Each row below holds a small network's activations on one record, seen along a few directions.
Records have a field called KADI. Each example row is followed by its value.
Records without KADI are marked missing.
The largest differences between rows may come from other fields.
(in the rows, 500 means zero)
Random noise pushes rows far along 3 fixed directions. That doesn't count. These rows show it; they differ only by the noise:
[505 648 580 489 561 487 500 579 429 384 389 516 511 434 480 563 499 715
 514 604 482 392 472]
[459 667 477 513 619 498 534 705 488 283 421 686 556 434 548 514 576 660
 479 543 472 362 451]
[612 450 547 454 583 516 443 403 406 504 434 611 545 508 429 502 435 772
 527 603 533 436 534]
[554 349 642 449 600 641 469 428 329 645 543 408 588 541 410 573 525 680
 545 633 404 526 512]
[504 374 596 467 635 660 501 531 358 585 570 474 616 536 456 561 592 628
 525 600 375 513 489]

[546 732 667 458 411 322 461 361 467 490 304 297 372 410 440 554 333 657
 549 633 611 433 551]	davet
[504 547 376 543 537 510 540 680 600 282 428 691 546 487 560 404 498 542
 520 451 419 475 409]	pasav
[480 724 629 508 431 386 481 443 446 502 386 241 369 453 453 664 432 590
 531 586 590 450 518]	fel
[546 534 383 554 448 398 479 471 597 384 435 666 464 534 565 421 361 505
 499 440 613 428 511]	pive
[403 380 504 499 559 661 489 614 475 547 589 433 593 536 537 521 599 459
 551 485 306 597 451]	kol
[573 676 701 474 320 343 469 245 419 557 339 167 330 423 395 649 326 543
 522 641 639 495 546]	zimud
[495 446 486 544 421 472 494 396 524 544 537 412 472 544 509 441 483 345
 512 495 536 540 532]	kuri
[489 757 502 522 446 397 489 552 561 307 312 534 425 376 503 527 416 635
 468 558 527 382 428]	mepaz
[469 625 692 470 426 457 528 440 425 594 447 198 427 447 450 625 510 521
 525 606 509 487 542]	fepe
[435 409 538 540 390 521 502 471 529 554 587 330 499 541 535 508 560 318
 499 448 455 579 464]	gefi
[445 607 608 516 420 440 503 453 473 590 463 244 401 464 503 608 547 403
 494 518 505 512 504]	mel
[593 266 402 488 567 542 433 359 483 622 608 680 567 577 499 375 501 500
 480 460 521 558 578]	mel
[579 483 449 505 383 399 405 331 523 503 438 445 425 491 447 483 367 576
 534 516 577 507 544]	mepaz
[560 537 592 526 376 475 454 468 531 470 337 326 433 425 450 495 327 621
 580 557 472 490 443]	budus
[449 510 458 535 465 509 512 564 584 428 506 434 486 467 553 484 542 444
 521 451 408 520 394]	tel
[517 326 397 454 678 595 522 514 456 553 651 796 615 578 505 413 629 487
 446 437 538 477 561]	missing
[411 525 718 446 511 632 560 618 396 595 526 152 556 488 477 628 588 494
 512 617 265 554 412]	ger
[534 538 518 484 474 439 435 444 503 547 441 423 445 482 512 519 446 495
 532 509 565 505 506]	tel
[579 399 451 527 506 488 493 377 536 566 526 587 521 545 505 464 489 464
 502 428 570 536 541]	budus
[474 573 446 541 441 430 520 551 581 345 461 604 501 458 594 448 514 418
 463 437 538 454 452]	gefi
[468 712 607 510 544 517 520 617 435 462 437 369 435 458 505 637 534 572
 481 609 440 453 473]	fel
[528 428 493 511 458 510 497 506 535 481 472 495 512 458 482 451 452 534
 529 502 503 514 473]	nokod
[551 232 577 474 444 656 470 365 434 728 560 266 500 610 430 519 455 494
 595 527 360 661 477]	pasav
[598 303 486 481 434 488 431 307 510 536 468 594 536 549 470 420 312 618
 535 500 556 520 516]	pive
[413 749 515 522 511 448 551 754 503 288 419 486 467 392 548 549 544 543
 468 479 455 383 453]	missing
[635 531 672 460 346 403 434 247 409 662 377 242 389 456 361 553 308 632
 541 602 598 545 565]	nokod
[570 513 542 500 474 470 504 374 420 585 496 417 477 500 434 531 479 523
 491 540 563 538 550]	rav
[398 592 569 519 565 521 577 660 503 480 565 421 496 460 531 565 657 357
 452 513 432 496 507]	fepe
[516 618 637 484 366 409 472 402 431 543 420 243 406 467 439 598 435 463
 507 596 589 507 534]	zimud
[567 468 539 466 421 437 444 360 543 546 462 459 470 498 451 493 418 576
 521 510 555 505 529]	davet
[500 460 544 501 434 506 475 495 503 454 468 396 470 489 489 532 432 538
 516 522 512 507 457]	gumi
[610 467 547 501 495 461 483 297 435 617 480 465 449 524 426 537 436 569
 522 543 642 494 589]	rav
[508 563 532 439 606 525 528 462 441 603 539 559 492 538 477 539 565 523
 455 594 597 473 614]	fivus
[545 414 651 469 401 477 458 248 391 753 563 234 434 558 423 563 491 321
 503 549 563 607 599]	kuri
[513 529 635 432 521 525 489 437 385 601 489 365 505 474 416 571 493 616
 510 641 541 498 583]	fivus
[401 663 571 479 588 518 585 715 503 386 450 495 560 439 557 581 596 504
 446 539 396 448 458]	ger
[443 767 441 517 565 431 590 743 509 287 375 644 472 437 579 533 586 519
 461 498 534 405 462]	kog
[414 615 353 521 534 521 541 753 599 260 493 673 527 490 606 460 561 415
 458 457 488 444 409]	gumi

Here are new rows. What is KADI for each?
[357 683 607 556 483 518 561 703 466 438 492 238 512 394 515 659 616 423
 491 559 369 484 398]	mepaz
[473 463 355 538 391 406 495 404 610 491 584 590 470 549 569 418 522 272
 482 398 644 540 555]	kuri
[484 493 397 506 581 491 460 551 551 441 536 707 552 499 563 404 524 504
 498 433 540 480 492]	tel
[473 372 475 515 472 519 500 409 514 608 628 514 507 605 559 481 593 299
 495 416 561 540 547]	gefi
[519 698 509 454 476 390 500 398 492 510 418 487 410 476 463 580 480 540
 462 556 681 441 641]	fivus
[567 415 471 460 485 466 456 388 503 557 540 592 476 516 445 460 449 518
 501 470 577 498 550]	missing
[419 568 537 526 416 445 508 477 514 538 556 383 424 499 521 531 543 252
 487 481 546 547 542]	kuri
[527 400 436 507 594 518 439 505 553 491 552 680 552 518 520 439 532 474
 497 440 526 493 503]	tel
[503 449 497 547 305 433 471 342 579 599 548 288 379 541 498 513 452 282
 522 448 576 574 524]	kuri
[658 279 447 483 493 515 441 311 513 546 459 664 544 526 431 370 376 650
 525 500 560 521 558]	nokod
[510 477 550 515 367 422 478 288 500 632 523 348 390 539 505 516 470 357
 508 478 642 534 585]	kuri
[440 451 565 499 541 583 547 528 423 559 588 439 546 526 520 550 615 373
 488 541 480 518 512]	zimud
[358 534 531 509 633 606 605 698 460 546 687 433 629 523 568 554 751 311
 472 476 364 535 479]	davet
[455 665 495 499 569 473 550 599 518 376 450 579 535 417 508 532 537 573
 448 546 558 416 539]	fivus
[419 591 458 528 487 446 522 622 607 432 510 500 466 480 593 507 569 378
 470 424 521 476 491]	davet
[567 521 529 451 593 455 441 430 422 539 464 595 495 534 427 528 474 596
 467 566 579 476 571]	fel
[408 719 534 482 469 479 552 701 561 316 402 428 487 405 556 532 476 557
 515 545 402 426 403]	ger
[503 491 489 478 522 501 461 457 459 539 510 530 498 500 475 517 489 532
 525 566 531 496 545]	mepaz
[510 432 517 490 615 570 507 524 435 534 518 560 563 538 467 535 541 596
 501 564 458 471 486]	fel
[463 817 622 493 441 352 525 571 498 404 383 325 403 384 522 573 482 529
 485 552 530 437 486]	davet
